These are the activations of a small neural network, seen along a few directions. Each row is one input.
Each table varies a few parts of the input and shows all the possible inputs, shuffled.
Descriptions start from the smaller parts, as in this example, which fits no table here: one of 4 places along a line, together with either a single point or one of 9 places along a line or (one of 2 separate values, together with one of 5 places around a ring).
Shared parts are said once, and a part with two or three values counts as separate values.

Other details of the inputs vary at random and push rows far along two fixed directions, the same in every table; ignore that.

A family of inputs:
row 1: [-45  53 -19  -9   0  18  21   8  26 -14 -31  -1 -40 -32]
row 2: [ 22  14  -2 -15 -16  13  33  -1 -14 -28  -2   3 -20  30]
row 3: [-12  -1  -4 -10 -29   2  28  -9  -4 -28  21  -9  -5  27]
row 4: [-16 -15  -2  32  18 -11 -63 -19  19  36 -28  -3  24 -25]
row 5: [-10  -1  -3 -17 -38   4  27 -15  -2 -25   9  -5 -11  35]
row 6: [ 13   7 -10  -7  -1   9  33  12 -17 -26  22   2 -12  16]
row 7: [-45  38 -24  -4  15  19  21  14  13   3 -27   8 -36 -38]
row 8: [ 47 -26   8   8   6  -4 -11  -6 -32  12  15   0  22  20]
row 9: [-19  -3   0  26  30  -9 -45   4  20  30 -28  -8  13 -28]
row 10: [-55  65 -23 -24 -14  25  38   5  31 -17 -42   7 -57 -25]
row 11: [-38  39 -22   0  12  11   7  16  24  -6 -20   1 -27 -34]
row 12: [ -4 -25   8  41  19  -7 -81 -21  20  43 -36  -1  36 -21]
row 13: [-30  19 -11  19  18  -3 -21  10  25   7 -23  -7  -5 -29]
row 14: [ 39 -23  19   8 -10 -12 -21 -10 -10  -2   3 -15  20  39]
row 15: [-11   4  -2 -20 -21   3  37  -6 -13  -2  27   7  -4  23]
row 16: [ 54 -18  12  15   9  -2 -14  -1 -23 -14   7 -12  16  25]
row 17: [ 41 -27  11   2   4  -8 -16  -7 -25  15  21  -2  28  23]
row 18: [ -2   8   2 -12 -21   2  32   1  -7 -24  19  -9  -7  25]
row 19: [-12 -26   1  37  30 -16 -68  -7  19  32 -27 -11  31 -23]
row 20: [-32  22 -13   3  21   7  -9  12  17  15 -24   1 -13 -34]
row 21: [ 18   1   1 -11 -13  15  26  -1 -25  -1   9  14  -1  19]
row 22: [ 50 -30  23  -7  12 -17   1  10 -22  -5  26   8   7  -5]
row 23: [-20   7   3  23  14   1 -43  -7  21  37 -36   5  11 -26]
row 24: [ 41 -55  25   6   5 -29 -27  -5  -4   8  31  -1  38   2]
row 25: [  3   7   0 -23 -20  15  34   0 -17  -2  17  14  -3  20]
row 26: [-16  -5 -12 -11 -20   0  29   2  -4 -25  30  -2   0  23]
row 27: [ 13  -3  11 -34  -7  -5  39  14  -8 -15  33  13 -14  -8]
row 28: [ 27 -27  22 -14  -2 -21  13   7  -8  -2  36   5  11   2]
Each input here is: one of 4 places along a line, together with either a single point or one of 6 places along a line.
Question: The inputs of row 27 and row 22 match in every part but the place on the line of 4. If row 10 is changed in the same way as row 27 into row 22, which row does it become?
Answer: row 2
Question: List by row number the other rows that have the place on the line of 4 in common with row 13.
Answer: row 9, row 14, row 15, row 18, row 23, row 28
Question: Which other rows does row 2 become when the place on the line of 6 takes its other values? List them by row number.
Answer: row 6, row 7, row 8, row 16, row 21

A family of inputs:
row 29: [-15  -7  -5  10   5  -1 -14  -6   1  17  -4   0  11   0]
row 30: [ 53 -28  20  10  -5 -10 -27 -12 -15  -3   5 -15  24  38]
row 31: [ 62 -33  23  21  27 -10 -45   1 -25  31   3   0  37   8]
row 32: [ 27  -2  -3 -13 -11  11  30   2 -28 -22  23   0  -3  36]
row 33: [  6 -16   7 -18 -12  -8  27   4 -10 -12  37   6   2   6]
row 34: [-68  40 -18   1  13   8  -7   1  40  27 -47  17 -32 -72]
row 35: [-24  37 -18 -30 -36  25  66   1  -8 -39  12  -1 -34  36]
row 36: [ 56 -40  23  15  10 -22 -32   0 -11  -6  14 -12  28  16]
row 37: [-40  16  -6  -6  -1   3   0  -2  24  15 -22  14 -17 -34]
row 38: [ 33   3   7   5  21   2 -13  12 -10   6 -10   0   1  -6]
row 39: [  8 -22  11 -11 -10 -12  10   1  -4  -9  28   1   9   7]
row 40: [ 14  -9   8 -16   2  -2  20   7 -17  10  26  11   5   4]
row 41: [ 16 -34  20  31  17 -21 -72 -16  11  36 -20  -8  39  -7]
row 42: [ 39 -27  10   3 -12 -10   2  -1 -21 -24  34 -17  23  51]
row 43: [-36   7   0  15  11 -11 -34  -3  37  14 -29  -6  -2 -40]
row 44: [-14  -5  -5 -20 -27   0  40   0  -7 -25  39  -3   0  33]
row 45: [ 21 -10   7   9  13 -12 -20   3   4  -4  -3  -5   4 -14]
row 46: [-41  18 -16   6  14   3  -4   7  23   5 -16   3 -14 -39]
row 47: [-38  28 -15  21   7  12 -29  -8  23  20 -45  -2  -6 -22]
row 48: [ 38 -23  13   3  -2  -3 -11  -9 -22  12  12   5  21  17]
row 49: [ -1  17 -12 -19 -20  18  47   2 -18 -28  12  -1 -19  34]
row 50: [  0   1   4 -10 -24   6  16 -13  -7  -3   5   2  -1  23]
row 51: [-20   2  -7  10  13   2 -17  -2  10  21 -13   6   4 -21]
row 52: [-10  30 -11 -40 -29  20  72   6 -13 -33  17  12 -39  15]
row 53: [ 16 -34   6  26  19 -17 -45  -3   0  14   4 -13  33   1]
row 54: [-60  44 -17  -5  22   5   9  21  37  11 -30  11 -37 -72]
row 55: [-28  23 -16   4   4   5   9   8  14 -14 -14  -7 -20 -13]
row 56: [-23  26 -17 -32 -29  26  70   1 -17 -20  21  17 -27  21]
row 57: [ 30 -24  17  14   4 -18 -31  -5   3  -6   1 -17  20  12]
row 58: [-49  37 -13  15  14  11 -27  -3  37  28 -63  12 -23 -59]
row 59: [-31  11 -12 -27 -33  11  50  -5  -6 -14  27   6 -10  30]
row 60: [ 15  -3  -4 -13 -10   3  37   8 -18 -30  32  -2  -6  25]
row 61: [ 63 -34  23  17  30 -22 -35  12 -17   6  14 -10  27   3]
row 62: [-14  10 -10  -5 -11  14  20  -4 -10  -1   0   3  -5  15]
row 63: [ 15   2   6  31  27  -5 -62  -3  19  20 -52  -7   8 -32]
Question: The inputs of row 58 and row 36 match in every part but one. If row 47 is changed in the same way as row 58 into row 36, which row does it become?
Answer: row 42
Question: What is each input in this table made of?
Answer: one of 5 places around a ring, together with either a single point or one of 6 places around a ring
Question: List by row number the other rows that have the place on the ring of 5 in common with row 34.
Answer: row 29, row 37, row 40, row 41, row 51, row 59

A family of inputs:
row 64: [ 22 -20   9  29  14 -16 -53 -12  12  13 -30  -5  15 -24]
row 65: [-14  26 -18 -35 -18  19  70  15 -20 -23  36  12 -28  11]
row 66: [-23  22  -4 -39 -24  13  61   9  -3 -12  24  24 -26 -10]
row 67: [ 57 -33  11   3   7   0  -7  -1 -40  -2  34  -5  29  38]
row 68: [  9  -6   3 -28 -38  14  55 -10 -26 -22  29  17 -11  32]
row 69: [ 41 -23   0   4  -7   6   6  -8 -36  -9  19  -2  17  37]
row 70: [-39  41 -17 -14   3  18  24   3  10  12 -18  19 -29 -31]
row 71: [-66  51 -16 -24   4   4  45  25  32 -20 -15   5 -57 -53]
row 72: [ 43 -30  18  35  44 -22 -53  16  -2  18  -3 -16  29 -12]
row 73: [-17  32 -20 -40 -27  31  79   8 -20 -31  16   8 -39  30]
row 74: [-68   8 -13   8   1   5 -19 -12  35  25 -28   8  -4 -39]
row 75: [ -6 -29  -2 -23 -35  -8  47  -6 -19 -36  60  -9   7  51]
row 76: [ 56 -25  10   0   2  -2   0   4 -28 -19  22 -11  16  48]
row 77: [-13  28 -15 -30 -15  14  69  20  -9 -35  36   9 -30   7]
row 78: [-20  15 -11  24  16   1 -32  -3  24  -1 -45  -5 -15 -43]
row 79: [-45  48 -18 -10   3  19  15   1  17  14 -44  15 -40 -31]
row 80: [ 59 -40  20   4   5 -24 -13   8 -23 -13  41  -9  26  22]
row 81: [-56   7 -16  22  15   0 -40 -12  27  40 -32   6   9 -33]
row 82: [ 59 -38  24   2  -2 -18 -22  -5 -12  -3  11  -8  22  28]
row 83: [  6   5  -3 -42 -20  12  84  19 -34 -26  55   6 -16  34]
row 84: [ 40 -25   9  10  -5   0  -9 -15 -29  11  10   6  21  26]
row 85: [ 50 -24  11   7  10  -3  -2   5 -26 -16  31  -7  20  32]
row 86: [-37  33  -8 -12  -4  17  11   1  22   8 -41  15 -34 -31]
row 87: [-67  20 -29  21  12   6 -25  -1  29  23 -32  -1  -2 -30]
row 88: [ 34 -16   8  -9  -5  -6   8   3 -15 -25  15  -9  -2  29]
row 89: [ 56 -35  19   1   7 -10 -12  -1 -32  17  34   6  36  22]
row 90: [  8  -6   8  29   4 -12 -54 -13  19   2 -26 -27  19   8]
row 91: [-19  17  -1   6  29   0 -15   7  17  36 -26   9  -6 -47]
row 92: [ 21 -15  14  33   9  -8 -67 -22  -1  37 -27 -12  35  18]
row 93: [ 40 -37  29  16  27 -34 -47   7   5  18   3  -7  30 -19]
row 94: [-17  22  -6  17  -2   5 -17  -3  17  -6 -29 -18   3  11]
row 95: [-48  15 -25 -26 -36  12  72   5  -2 -36  43   3 -17  36]
row 96: [-34  32 -14  26   9  10 -42  -7  23  20 -54 -13  -1 -13]
row 97: [-51  -2  -7  19   9 -12 -39 -14  42  19 -27  -6   4 -42]
row 98: [ 46 -31  21  -9  -4 -21   1   3 -13  -9  39   2  21  13]
row 99: [ 52 -44  32  -9   5 -19  -4   3 -26  12  37   5  35  19]
row 100: [ 42 -31  22  20  20 -22 -52  -3   4  13  -4  -5  28 -12]
row 101: [-19  29 -22 -28 -29  25  80   4 -15 -46  21  10 -36  22]
row 102: [-49  39 -10 -12 -27  10  17 -10  36 -10 -27  -6 -30  -9]
row 103: [ 26 -20  17  14  16  -7 -39  -4  -2  25 -10   6  21 -14]
row 104: [-37  25  -1  22   0   7 -44 -15  36  30 -57  -3  -4 -27]
row 105: [-21  19  -6  18  28  -4 -35   9  30   5 -41  -5 -16 -53]
Question: What is each input in this table made of?
Answer: one of 6 places around a ring, together with either one of 2 separate values or one of 5 places along a line
Question: The inputs of row 102 and row 90 match in every part but the place on the ring of 6. If row 64 is changed in the same way as row 102 into row 90, which row does it become?
Answer: row 78
Question: List by row number the other rows that have the place on the ring of 6 in common with row 92.
Answer: row 70, row 79, row 81, row 84, row 89, row 91
Question: Start at row 99 and move only the place on the line of 5, one step at a time. The first step leads to row 66. Which rows follow, in order?
Answer: row 103, row 86, row 68
Question: List by row number the other rows that have the place on the ring of 6 in common with row 77.
Answer: row 72, row 76, row 85, row 94, row 95, row 101

A family of inputs:
row 106: [ 25  -6  10  29   2 -11 -62 -18  15   2 -35 -29  22  24]
row 107: [-18  11   2  30  40 -15 -53   5  40  27 -47  -7  -7 -72]
row 108: [-35  48 -13 -46 -24  22  86  10   5 -31   7  27 -58 -17]
row 109: [-46  14 -12  30  14  -2 -41  -4  28  30 -42  -3   3 -40]
row 110: [ 16 -35   6 -28 -38  -3  44 -19 -29 -10  63   6  16  53]
row 111: [ 60 -53  30   6   8 -25 -30  -2 -23   8  21  -5  32  12]
row 112: [ 11  18 -11 -23  -3  14  49  24 -20 -29  18   4 -27   9]
row 113: [ 44 -15   9  12  18   0 -32   2  -7  15 -18   0  10 -11]
row 114: [ 68 -58  15  -3  -9  -9  10  -5 -58 -18  61 -11  49  83]
row 115: [-51  28 -20 -17 -16  23  44  -2   3 -10  -8  11 -30   2]
row 116: [-26  49 -25 -16  -1  22  48  20   0 -22  -6   7 -39 -13]
row 117: [-25  38 -18 -14   9   9  38  22  11 -19  -8   6 -44 -37]
row 118: [ 28 -37  24   1   3 -19 -23  -1  -3   9  22  -3  26   6]
row 119: [ 10   9 -12  -2  -4  14  19   6 -18 -10  11  -1  -1  21]
row 120: [ -8   3  11   8  20 -13 -22   6  22  17 -25   1  -7 -40]
row 121: [-33  54 -13 -23  -5  23  36  10   6  -3 -22  12 -40 -19]
row 122: [-30   4 -15  44  33 -12 -68   4  24  35 -43 -10  18 -39]
row 123: [ -7  21  -2   9   6  15 -13  -5   6  18 -27   6  -2  -6]
row 124: [ -8 -13   4 -13 -17  -4  13  -9  -2   5  25   3  15  18]
row 125: [ 34 -41  15  14  17 -21 -20  12   0   1  30  -9  29   7]
row 126: [-45  25 -19 -25 -27  25  55 -13  -2  -8   0  18 -30  11]
row 127: [ -3 -23   9  -5  -9  -7   6  -1  -2  -7  30   5  14  10]
row 128: [ 23   5   5   2  17   5 -15   9   0  13 -19   1  -8 -12]
row 129: [ 37 -54  16   4  -9 -17 -10 -15 -23   2  47  -7  45  40]
row 130: [-23  34  -5  -3  15   2   3   7  22   8 -31  10 -33 -46]
row 131: [ 24   3   1 -39 -41  18  75  -4 -45 -32  56   7  -5  64]
row 132: [-30   6   2  27  36 -14 -57   2  48  26 -42  -3   5 -69]
row 133: [-22  19 -12 -21  -1   1  47  20   3 -26  14  -1 -36 -19]
row 134: [ 58 -21  19  29  27 -10 -60  -1 -23  17 -10 -12  31   4]
row 135: [-16   3  -2 -47 -40   4  77   5  -4 -27  47  18 -19  16]
row 136: [ 40 -55  17  24  17 -27 -45   0 -10   7  33  -9  49  18]
row 137: [ -6  17  -7  -4 -34   9  29 -11   5 -43   0 -16 -16  43]
row 138: [-37   3   0  -1   0  -4 -13   3  25  17 -11   5  -1 -28]
row 139: [ -9  30  -9  -7   0  17  11   2  -1   3 -21  12 -22 -15]
row 140: [ -8  11  -8  54  29  -5 -82  -6  38   2 -64 -35   4 -20]
row 141: [-30  44 -12 -31 -11  12  64  15   3 -29   2  14 -48 -23]
row 142: [ 22 -45  15  -6 -21 -11   3  -8 -16   1  41   8  25  28]
row 143: [ 42 -12  11 -21  -9   5  37   9 -38 -25  34   3  -5  33]
row 144: [ 17  -5   2  23   9   6 -38 -12  -3  27 -28   2  15  -5]
row 145: [ -4   9  -3  17 -13   1 -34 -19  17 -15 -42 -17   0  15]
row 146: [-28  -1  -3  22   5  -3 -32 -15  18  33 -25   5  10 -15]
row 147: [ 76 -80  22  10   5 -29 -30 -12 -43   1  68 -22  69  63]
row 148: [-56  38 -16 -29 -17  27  47  -4   7  -4 -12  14 -31   2]
row 149: [-31   8  -6  31  21 -11 -63  -8  27  46 -47  -5  18 -35]
Question: What is each input in this table made of?
Answer: one of 4 places along a line, together with either a single point or one of 10 places around a ring
Question: The inputs of row 121 and row 116 match in every part but the place on the line of 4. If row 149 is changed in the same way as row 121 into row 116, which row does it become?
Answer: row 122
Question: The inputs of row 141 and row 117 match in every part but the place on the line of 4. If row 131 is changed in the same way as row 141 into row 117, which row does it become?
Answer: row 119
Question: List by row number the other rows that have the place on the line of 4 in common with row 111.
Answer: row 108, row 110, row 113, row 126, row 135, row 139, row 142, row 144, row 145, row 146
Question: Which other rows does row 143 become when the place on the line of 4 takes its other values? List them by row number.
Answer: row 112, row 113, row 128
